A small network was trained on made-up records. Each row is its average activation on records with the value named, seen along a few directions.
Values that are neighbours, or in one group, have similar rows; names and order tell nothing.
Random noise pushes rows far along 4 fixed directions. That doesn't count. These rows show it; they differ only by the noise:
296,-143,234,478,51,-332,45,-471,-13,237,283,27,221,-446,-150
96,-396,154,-498,-25,-215,-89,73,-408,-405,324,367,450,-49,180
-565,642,-276,-165,428,-415,-116,225,259,-188,-175,-327,497,-117,294
58,246,275,694,100,-366,218,-801,-5,398,101,-107,272,-622,-65
140,-30,-17,408,147,78,-59,-283,70,253,157,-128,-210,-244,7
-175,163,25,60,120,97,56,-345,-199,40,28,-20,-1,-213,269


Values of TAGIZ:
sukuv: -437,700,-319,502,283,-702,42,212,499,223,-232,-361,400,-439,-35
dol: -20,-76,300,-144,-206,-65,34,-360,-230,-56,29,-80,-90,177,-107
pibi: 28,-1,64,101,-126,418,89,-330,-367,163,-197,6,-341,375,-16
rizu: -794,757,-39,-309,-130,303,621,-253,-219,125,-467,31,82,-13,441
naver: -115,137,200,-367,-51,-345,-89,-285,-232,-127,-67,72,476,-240,177
fibi: 9,31,-67,-69,-52,184,110,-128,-287,-34,-175,208,-16,333,-100
gigo: 295,-338,-60,346,126,-175,-146,-30,249,167,208,-149,-123,-275,-256
sur: 18,-366,26,-624,-59,316,-214,327,-276,-386,-151,62,-90,602,59
mes: 74,-187,-88,115,12,52,32,371,260,82,24,56,-271,-104,-74
zuduk: 176,-323,-170,-467,-200,195,-67,693,198,-109,57,250,-220,322,-307
fur: 67,180,66,407,-47,769,-58,-469,9,422,-172,-452,-920,140,198
dib: -5,-230,224,-443,-258,-99,199,-46,-486,-345,91,406,274,-233,228
nadum: -315,459,-386,-127,112,222,-6,309,272,-230,-287,-130,7,420,-2
duko: 94,218,174,401,-171,420,399,-257,-70,257,10,104,-269,66,-188
vam: 90,-137,-22,305,19,33,156,184,319,192,-42,116,-344,-124,-220
tabok: 455,-343,223,287,-222,-164,-316,-110,159,31,200,-59,154,-87,-32
The values of TAGIZ form a ring.
Which values are neighbours of mes? Give them in the order they are listed. -> sukuv, vam
Which values are neighbours of fibi? Give them in the order they are listed. -> pibi, nadum
Which values are neighbours of naver? Give them in the order they are listed. -> gigo, tabok
Which values are neighbours of dol? Give them in the order they are listed. -> sur, fur
